Each row below holds a small network's activations on one input, seen along a few directions.
Each table varies a few parts of the input and shows all the possible inputs, shuffled.
Descriptions start from the smaller parts, as in this example, which fits no table here: one of 5 places around a ring, together with either a single point or one of 9 places around a ring or (one of 3 separate values, together with one of 4 places along a line).
Shared parts are said once, and a part with two or three values counts as separate values.

Other details of the inputs vary at random and push rows far along two fixed directions, the same in every table; ignore that.

Rows:
R1: [-13  28 -29  41  44   9   2  11  16  -6 -20]
R2: [-16 -10   6   2 -10   1  -4   2 -13  18  10]
R3: [ 10  -8   2   3 -13  -5   4   5   7   7  11]
R4: [ -7 -17   0 -83  63  -7  24  24 -44 -93  51]
R5: [  3   5  10  -3 -19  -7  -2  -9  -3  -2  -4]
R6: [ 11 -14   5   2  -7   5  -7  -2  -1  10  10]
R7: [ 10  -1   1  -5 -22  -4  -6  -5   0  -3  -4]
R8: [ 15   1  -2  -7 -12  -9   5   0   0  11   3]
R9: [  8   7   6  -7  -9 -12   7  -3  -4  12   3]
R10: [  8 -16   8   4  -6   4   0  -3  -5  14   3]
R11: [ -9   7  -3  -8 -17  -9   5   4 -11  18   5]
R12: [ 2 -8 14  4 -4  2 -1 -7 -5 13  8]
R13: [-14  37 -33  33  44  10  -9   2   7 -22 -35]
R14: [  5   1  10   2 -12  -3   4   5   8   6  14]
R15: [ -4  -5  14  -7 -12   2  -9 -10   9   4   1]
R16: [  7 -10   5   4 -12  -5  11   4   3   9   5]
R17: [ 16   2  -3  -7 -12  -9   2   2   1  10   5]
R18: [ 10  10   7  -8 -11 -10   2   0   0  10   6]
R19: [  9  -8   3   3 -12  -5   6   4   6   7   9]
R20: [  5   8  11  -4 -19  -6  -8  -4   0  -3  -2]
R21: [ 3 -7 14  3 -5  3 -2 -6 -3 13  9]
R22: [  2 -14   5  -6 -13   3  -8  -9   9   4  -3]
R23: [ 13   0   1  -7 -10  -8  11   1  -4  13  -3]
R24: [  2  -1  10   4 -10  -6   9   1   5   8  10]
R25: [-15   4   0  -5 -26  -5  -3  -3 -12   3  -4]
R26: [  0 -17   8  -5 -12   2  -2  -8   4   7  -9]
R27: [-10  28 -26  39  49  24 -14   8  13  -5 -17]
R28: [  8 -17  10   4  -6   3   1  -1  -6  14   1]
R29: [ -5  -7  13  -5 -10   1  -6 -13   7   5  -2]
R30: [-19  29 -30  31  50  21 -19   4  22 -16 -29]
R31: [  7 -11   6   3 -11  -5  12   6   1  10   3]
R32: [ -6 -28  -8 -86  69  -4  34  23 -51 -97  45]
R33: [ 10 -14   6   3  -7   4  -5  -3  -2  12   8]
R34: [  9  -1   2  -4 -20  -4  -3  -6  -1  -3  -6]
R35: [  0 -16   7  -6 -12   2  -3  -9   6   5  -7]
R36: [-24 -10   4  -7 -18   0  -7  -5  -2  11  -1]
R37: [-12  39 -31  32  41  12 -14   5  10 -23 -32]
R38: [-22  25 -31  33  53  17 -12  -1  17 -15 -33]
R39: [  8   8   6  -7  -9 -11   6  -3  -2  11   5]
R40: [-15  -3   1   3 -17  -6   7   9  -4  15  10]
R41: [-10  31 -28  39  41  12  -2  13  20  -7 -16]
R42: [ 4 -4 14  2 -6  6 -5 -4 -1 12 12]
R43: [  7  -3   5  -4 -20  -3   3  -6  -5   1 -12]
R44: [  7  -3   4  -4 -20  -3   2  -7  -4  -2  -9]
R45: [  3 -14   4  -6 -14   3 -10  -8  10   4  -1]
Each input here is: one of 5 places around a ring, together with either a single point or (one of 2 separate values, together with one of 4 places along a line).
Q: The inputs of R13 and R9 match in every part but the place on the ring of 5. If R43 is changed in the same way as R13 into R9, which row does it become?
A: R23
Q: The inputs of R28 and R26 match in every part but the place on the ring of 5. If R10 is changed in the same way as R28 into R26, which row does it become?
A: R35
Q: Which other rows agree with R3 in the place on the ring of 5? List them by row number.
A: R1, R14, R16, R19, R24, R31, R40, R41

Rows:
R46: [-60  30 -64  39 109  34  -8  23   9 -50 -43]
R47: [ 27  -7  18 -51 -14 -29  28  11 -21 -43  36]
R48: [ 17 -41  21 -65 -21 -10  10  -5 -29 -50  14]
R49: [ 14 -32   4  -8  16  11   8   8 -14  -4  18]
R50: [-11 -36  23 -14  14  17 -13  -8  -4 -14  29]
R51: [-26 -30  17 -49 -24 -11   2 -13 -22 -19  13]
R52: [-18  62 -48 106  39  35 -57 -21  64  38 -86]
R53: [-56  44 -73  32  85  32 -16  11  10 -69 -56]
R54: [ 36  -4  19  51 -70   0 -14 -25  36  96 -37]
R55: [ 11  -4  41  50 -71  10 -34 -41  45  86 -25]
R56: [ -2 -34  43 -67 -25   2 -13 -19 -19 -57  22]
R57: [ 20 -33   8 -41  -5  -5   7  -9 -16 -19  14]
R58: [ -1   0  -1 -12   8  -6  17  24 -25   6  34]
R59: [  4   1  20 -66 -24 -29  21   5 -44 -37  32]
R60: [ 41  23   8  50 -74 -30  -2  -8  42  89 -17]
R61: [  2   8   6 -44  -6 -24  18   7 -32 -10  26]
R62: [ 26   2   9 -16   6 -12  31  15   0  -6  27]
R63: [-11  -9  20  69 -76   2 -20 -14  28 107 -12]
R64: [-31  64 -67  35 113  20   9  39  -3 -41 -28]
R65: [17 -6 -5  1 21 -6 25 20 -2 -3 38]
Q: What do these inputs look like to the network?
A: one of 4 places along a line, together with one of 5 places around a ring
Q: The inputs of R52 and R56 match in every part but the place on the line of 4. If R57 is changed in the same way as R52 into R56, which row does it become?
A: R48

Rows:
R66: [  6  12   4  -6  -1  -4  -2  -1  -3 -21   2]
R67: [ -6  -4 -10  29  21  14  -3   2  15   3 -16]
R68: [  2   6 -19  16  12   9 -11  -4  20  -5 -27]
R69: [   4    0   48   21 -118  -18  -19  -30   22   96   -6]
R70: [  5  19 -20  22   4   2  -1   3   8  -9 -24]
R71: [-29  14 -22  21   6   5  -7   2   5   3 -23]
R72: [-1 -1  2  0 11  3  1 10 -3 -2 23]
R73: [  3 -35  22 -29   4   3   7  -5 -19 -13  23]
R74: [  8 -20  21 -42  -5  -3  -3  -9  -4 -27  20]
R75: [  7  -8  -1 -14   7   4  -8  -9  -1 -11  -7]
R76: [  6 -25  12 -30  -1  -3  11   9 -25  -6  35]
R77: [  6  23 -18  20   9   3  -6  -1  -1  -4 -24]
R78: [ -7   6  -3  30  24  16 -10  -4  17   4  -9]
R79: [  1  32 -14  21  20  -5   4   8  14   7  -9]
R80: [-20 -20  15 -41 -14  -7   5  -3 -30 -13  18]
R81: [  0 -11  -6   1   7   2   8  14  -4  -1  15]
R82: [ 11 -10  11 -40  -1 -16  22   6 -23 -10  25]
R83: [  2  21 -22  20  15  -4  12  11  11   8 -15]
Q: What do these inputs look like to the network?
A: one of 3 separate values, together with either a single point or one of 5 places around a ring
Q: The inputs of R77 and R66 match in every part but the choice among 3 separate values. If R73 is changed in the same way as R77 into R66, which row does it become?
A: R78
Q: Which other rows does R67 become when the place on the ring of 5 takes its other values? List them by row number.
A: R68, R70, R81, R83
